Each row below holds a small network's activations on one input, seen along a few directions.
In each table, some parts of the input vary, and every possible input appears once, in random order.
Descriptions start from the smaller parts, as in this example, which fits no table here: one of 4 places along a line, together with either a single point or one of 9 places around a ring or (one of 2 separate values, together with one of 5 places around a ring).
Shared parts are said once, and a part with two or three values counts as separate values.
In the rows, zero is written as 128.

Other details of the inputs vary at random and push rows far along two fixed directions, the same in every table; ignore that.

A family of inputs:
row 1: [175 131 117 127  96  17 128 136  95  83 103]
row 2: [113 139 131 133 123 127 118 115 101 129 126]
row 3: [175  80 124 114 145 122 161 173 170 114  90]
row 4: [113 145 131 132 120 121 118 109 115 146 153]
row 5: [ 47 166 152 135 152 198  99  89 110 162 175]
row 6: [174 106 143 134 112  68 152 143 154 115 119]
row 7: [136 163 119 127  97  49 110 118  83 110 123]
row 8: [ 89 157 141 106 147 114  95 125 107 138 127]
row 9: [175 104 134 133 111  70 153 140 146 117 120]
row 10: [127 119 110 111 147 159 119 145 130 137 124]
row 11: [ 77 184 126 132 117 125  98  97  84 145 146]
row 12: [150  80 140 121 162 197 158 164 201 132  94]
row 13: [155 104 136 147 124 145 163 149 182 119 101]
row 14: [114 155 113 135 113 132 116 114 106 135 135]
row 15: [104 100 136 118 164 240 143 143 176 153 121]
row 16: [ 84 161 132 125 127 126  92  92  79 138 169]
row 17: [151  70 131 145 144 202 165 139 188 131 128]
row 18: [114 140 115 132 125 126 117 106 109 127 153]
row 19: [ 45 182 134 143 139 215 105  92 115 170 157]
row 20: [ 74 170 132  98 139 124  84 113  73 140 145]
row 21: [127 153 125  91 119  42  92 133  67 105 125]
row 22: [159  90 115 110 139 157 139 160 151 119 108]
row 23: [125 154 126 124 113  44 110 105  84 108 143]
row 24: [163  97 132 146 118 148 161 150 172 132 104]
row 25: [ 58 166 116 141 138 222 101  94 105 160 160]
row 26: [199  74 124 146 111 126 175 165 183 116  90]
row 27: [ 48 170 131 109 163 215  86 106 103 173 155]
row 28: [191 102 121 136  99  80 151 155 141 109 100]
row 29: [103 153 130 136 124 122 123 113 108 127 128]
row 30: [158  89 125 142 127 164 151 144 155 119 109]
row 31: [122 164 142 126 113  42 114 109 100 115 142]
row 32: [ 76 177 128 131 127 127 101  88  92 147 169]
row 33: [160 129 135 126 105  30 131 132  93  96 102]
row 34: [167  98 120 129 118 100 140 132 128 108 130]
row 35: [158  91 141 108 146 131 152 165 168 111  97]
row 36: [148  91 142 151 129 195 165 152 199 143 106]
row 37: [166  97 137 129 120  80 150 135 137 104 119]
row 38: [108 108 122 147 148 226 143 120 169 143 152]
row 39: [102 154 133 134 126 121 123 104 118 138 150]
row 40: [155  99 120 143 127 152 153 135 169 124 133]
row 41: [162  95 118 140 122 156 149 136 164 137 137]
row 42: [116 109 128 147 138 222 140 124 172 160 154]
row 43: [ 71 184 124  98 143 121  73 110  62 145 151]
row 44: [113 163 141 125 119  42 109 106  90 109 144]
row 45: [175 123 115  97 118  11 117 158  94  91 100]
row 46: [ 86 163 122 129 121 145  93  99  74 141 147]
row 47: [146  99 121 148 131 171 158 141 167 122 109]
row 48: [133 158 116 123 104  50 106 104  83 116 149]
row 49: [ 97 120 138 152 148 225 147 128 176 143 125]
row 50: [220  77 108 103 124  59 156 181 146  88  81]
row 51: [168  93 114 144 114 168 154 148 168 135 111]
row 52: [153  80 131 121 161 200 161 164 193 137  98]
row 53: [158 131 144 126 107  27 129 135 100  93 100]
row 54: [ 41 176 127 110 162 197  79 104  92 172 159]
row 55: [117 157 132 126 116  47 113 104  87 111 143]
Description of these inputs: one of 5 places along a line, together with either one of 3 separate values or (one of 2 separate values, together with one of 4 places along a line).
- The inputs of row 7 and row 13 match in every part but the place on the line of 5. If row 43 is changed in the same way as row 7 into row 13, which row does it become? => row 12
- Change only the choice among 2 separate values in row 9. List by row number the other rows that result. => row 24
- Change only the choice among 3 separate values in row 27. List by row number the other rows that result. => row 20, row 54
- Change only the choice among 3 separate values in row 8. List by row number the other rows that result. => row 12, row 35
- Change only the place on the line of 4 in row 11. List by row number the other rows that result. => row 2, row 26, row 47

A family of inputs:
row 56: [ 99 141 143 130 135 142 123 108 124 140 149]
row 57: [142 112 116 124 134 150 133 146 133 125 109]
row 58: [118 137 121 143 117 155 126 117 119 136 132]
row 59: [110 130 123 121 137 173 116 133 131 144 126]
row 60: [169  96 120 132 117 117 149 140 155 117 122]
row 61: [152 107 116 126 130 136 134 138 134 120 125]
row 62: [140 153 127 131  96  54 116 119  89 114 125]
row 63: [142 119 142 142 121 119 144 130 151 121 113]
row 64: [135 122 114 132 125 127 131 121 120 126 137]
row 65: [118 134 131 120 137 122 118 125 123 125 136]
row 66: [110 150 125 115 133 127 112 126 113 139 124]
row 67: [164  95 125 149 123 139 163 148 171 123 107]
row 68: [124 130 126 131 131 142 131 120 137 137 143]
row 69: [150 100 123 128 138 135 144 144 152 124 124]
row 70: [ 85 155 133 117 142 151 112 123 109 140 133]
row 71: [119 128 143 118 141 140 129 139 136 131 115]
row 72: [ 94 168 138 135 119 114 105 105 102 129 138]
row 73: [140 108 124 127 135 162 134 138 147 130 133]
row 74: [157 126 138 110 117  15 124 135 100  98 117]
row 75: [ 91 151 132 129 133 139 117 105 114 139 152]
- What do these inputs look like to the network? => one of 4 places along a line, together with one of 5 places along a line
- The inputs of row 74 and row 56 match in every part but the place on the line of 4. If row 69 is changed in the same way as row 74 into row 56, which row does it become? => row 68
- Change only the place on the line of 4 in row 61. List by row number the other rows that result. => row 57, row 58, row 64
